[[128 141 137 126 110 130 149 118 125 135 144 118 116 128 119 124]
 [130 115 120 131 133 126 148 131 135 137 135 124 138 127 125 142]
 [130 129 128 127 125 134 129 125 125 131 126 128 128 130 126 134]
 [112 149 125 130 124 122 117 126 122 120 122 121 126 128 132 143]
 [130 115 140 126 123 139 135 135 143 136 129 126 137 128 129 111]
 [118 119 130 127 130 125 107 146 130 111 124 122 132 125 130 130]
 [145 130 133 125 124 136 123 120 123 119 118 134 120 126 134 145]
 [121 131 133 126 125 130 139 142 120 137 138 132 126 129 124 135]
 [111 126 128 126 125 120 128 140 126 130 128 128 127 129 129 125]
 [129 146 141 128 113 139 125 114 124 127 126 113 127 128 130 118]]
Counting starts at 1.
The bottom entry of the column that holds the smallest entry is 125
What is the entry at row 1, column 3?
Answer: 137
The entry in row 3 and column 1 is 130
The entry at row 2, column 1: 130
What is the entry in row 1 and column 2?
Answer: 141
The entry just right of the smallest entry -> 146
What is the entry at row 1, column 1?
Answer: 128
The entry in the bottom-left corner -> 129
What is the entry in the top-right corner?
Answer: 124
What is the entry in row 2 and column 3?
Answer: 120
The entry directly above 148 is 149
What is the entry in the bottom-right corner?
Answer: 118
What is the entry directly below the smallest entry?
Answer: 123
The smallest entry: 107
The entry directly above the smallest entry: 135
What is the entry directly below 112?
Answer: 130

Read these off the matrix that follows.
1) The 3rd largest entry?
2) The entry directly above the largest entry?
3) The first entry in reading order?
4) The last entry, reading row by row?
5) The largest entry in the last row?
6) The top-right entry?
7) The fourth entry in reading order?
8) The entry just right of the largest entry?
[[125 143 123 122 141 140 138 127 126 130]
 [123 130 127 126 120 114 125 132 130 138]
 [100 142 125 128 138 113 131 118 131 140]
 [129 100 129 125 128 135 131 120 129 132]
 [118 133 136 129 130 146 116 133 126 128]
 [130 125 130 131 116 142 147 137 123 131]
 [136 116 127 126 114 155 124 123 128 122]
 [100 133 131 118 126 112 143 118 130 128]]
1) 146
2) 142
3) 125
4) 128
5) 143
6) 130
7) 122
8) 124

Read these off the row that follows.
1) Find the third entry from the left.
2) Find the last entry.
3) Find the third entry from the right.
[112 137 130 127 106 104 121 144]
1) 130
2) 144
3) 104

Questions about the matrix below. Rows and columns are numbered from 1.
1) Give the entry in row 1 and column 2.
2) Give the entry in the bottom-left corner.
3) Give the entry in the top-left corner.
4) Give the entry directly below the largest entry.
5) Give the entry just left of the largest entry.
6) Give the entry in row 2 and column 1.
7) Give the top entry of the column that holds the smallest entry.
8) Give the entry in row 2 and column 2.
131  123  119  133  134  129  131  135  142  129  130  128  126  130  119
126  123  128  125  131  133  137  128  135  129  122  129  131  135  132
134  126  125  130  124  127  119  126  106  128  136  121  129  134  134
125  135  112  137  128  124  123  131  125  124  138  124  127  132  125
128  132  128  143  138  127  120  128  110  129  129  128  128  131  124
128  126  125  137  127  129  145  145  128  138  118  124  130  126  120
135  131  127  132  124  132  130  132  126  128  127  124  130  129  119
123  125  131  128  125  119  109  119  134  134  129  129  139  128  143
134  122  130  138  134  125  131  131  121  135  125  126  137  129  137
121  129  135  120  128  131  147  126  124  113  126  131  132  126  134
130  128  127  128  133  130  124  124  135  133  125  127  126  111  131
1) 123
2) 130
3) 131
4) 124
5) 131
6) 126
7) 142
8) 123

Questions about the matrix below. Indices start at 1.
1) Find the entry in the bottom-right corner.
2) Find the entry directly above the smallest entry.
3) Find the bottom-left entry.
4) Find the entry in the top-left corner.
5) Find the entry at row 3, column 2.
6) Find the entry directly below the smallest entry.
7) Find the entry just right of the smallest entry.
8) Find the entry directly below 135.
[[125 129 131 125 130 133 129 128 127 127 133 120 122 128 131 126]
 [128 127 137 153 130 125 128 129 129 128 145 140 124 129 131 131]
 [128 128 120 108 126 130 141 127 127 129 112 120 133 127 131 126]
 [127 129 121 104 127 133 124 127 127 128 115 115 130 127 131 125]
 [131 127 121 123 125 123 124 128 128 130 115 133 136 127 131 129]
 [131 127 123 126 126 124 126 128 128 129 119 133 135 127 131 129]
 [129 127 134 149 129 124 128 129 129 128 140 140 126 129 131 131]
 [125 129 134 128 131 133 126 128 127 126 138 121 120 129 131 127]
 [128 127 136 152 129 125 132 129 129 128 144 140 124 129 131 131]
 [128 129 119 105 127 131 123 127 127 128 112 117 132 127 131 125]
 [129 127 134 148 129 124 131 129 129 128 140 139 126 129 131 131]
 [125 129 134 130 131 134 128 128 127 126 139 121 119 129 131 127]]
1) 127
2) 108
3) 125
4) 125
5) 128
6) 123
7) 127
8) 126

Questions about the grid below.
1) Report the entry just left of the largest entry.
2) Report the top entry of the column that holds the largest entry.
3) Report the entry in the bottom-left corner.
4) Report the last entry of the largest entry's row.
5) Report the last entry, reading row by row.
6) Report the 3rd entry on the main diagonal.
7) Report the entry directly above the largest entry.
8) Report the first entry in the row that holds the largest entry.
[[152 130 129 127 130 113 113 119 118 118]
 [134 119 131 134 118 145 126 127 138 138]
 [140 123 130 127 122 157 122 123 147 146]
 [152 119 131 127 118 151 113 118 143 142]
 [141 129 129 124 130 141 123 124 136 136]
 [123 139 127 120 139 154 135 132 145 144]
 [120 129 129 132 128 138 137 135 134 134]
 [105 136 127 134 136 122 148 142 125 124]]
1) 122
2) 113
3) 105
4) 146
5) 124
6) 130
7) 145
8) 140

Questions about the grid below. Indices start at 1.
1) Find the entry in the bottom-right corner.
2) Find the entry in row 2 and column 1.
3) Find the entry in row 1 and column 3.
4) Find the entry just right of the centre entry.
5) Find the entry just right of 120.
6) Find the bottom-left entry.
7) Find the entry just left of the centre entry.
8) Find the entry directly below the largest entry.
[[120 129 126 140 129 122 135 123 105 132 135 128 126 128 129]
 [136 129 123 133 136 126 123 128 136 135 124 127 129 122 132]
 [132 126 133 133 126 119 130 122 137 131 124 128 129 133 131]]
1) 131
2) 136
3) 126
4) 136
5) 129
6) 132
7) 123
8) 133

Questions about the grid below. Counting starts at 1.
1) Find the entry just right of the smallest entry.
2) Find the entry at row 2, column 1.
3) Find the entry just right of 126.
4) Find the entry just right of 148.
[[130 144 107 109 114 149 145 129 136 146]
 [113 123 136 149 126 113 148 125 106 144]]
1) 144
2) 113
3) 113
4) 125

arr =
[[112 107 124 139 114 126 141 128 113 124 120 123 142 135]
 [134 130 128 115 151 127 112 138 142 131 140 132 112 125]
 [148 119 127 123 139 128 121 133 142 119 139 138 104 132]]
Counting starts at 1.
The top-left entry is 112
What is the bottom-left entry?
A: 148
What is the entry in row 1 and column 3?
A: 124
What is the entry directly below 151?
A: 139
The entry in the top-right corner -> 135
The entry at row 2, column 3 -> 128
The maximum: 151
What is the bottom-right entry?
A: 132
What is the entry just left of 125?
A: 112
The entry at row 2, column 1 -> 134
The entry just left of 114 -> 139

A = [109 139 142 143 111 149 133 115 150 113]
Find the 1st entry from the left.
A: 109
The 2nd-last entry is 150
Find the 4th entry from the end.
A: 133

Read these off the grid that follows. Rows and columns are numbered from 1.
1) Find the entry directly below 121.
2) Find the entry in the top-right corner.
3) Find the entry at row 1, column 1.
4) Find the entry at row 2, column 1.
5) Find the entry in row 1 and column 2.
6) Find the entry just right of 112.
7) Find the maximum.
8) Find the entry in row 1 and column 3.
[[124 106 120 106 125 125 121 146 154 112 142 116 104 141]
 [130 129 129 131 128 129 129 127 125 127 126 130 130 126]]
1) 129
2) 141
3) 124
4) 130
5) 106
6) 142
7) 154
8) 120

x = [125 129 132 124 102 133 114 119 125 126 136 116]
Read off the third entry from the right.
A: 126
The last entry: 116
The first entry is 125
The 5th entry from the end: 119

Questions about the grid below. Rows and columns are numbered from 1.
1) Give the bottom-right entry.
2) Give the entry in row 2 and column 1.
3) Give the entry at row 2, column 2.
4) Give the entry directly above the smallest entry.
5) Give the entry just left of the smallest entry.
6) Give the entry at row 3, column 1.
7) Give the entry at row 2, column 3.
8) Give the entry just left of 123.
[[155 112 134 132 127 130 114 141 116 133 145 147]
 [156 116 133 128 134 132 114 132 116 131 143 146]
 [156 114 133 130 130 132 114 136 116 132 144 147]
 [152 110 134 134 123 129 114 146 117 133 145 147]]
1) 147
2) 156
3) 116
4) 114
5) 152
6) 156
7) 133
8) 134
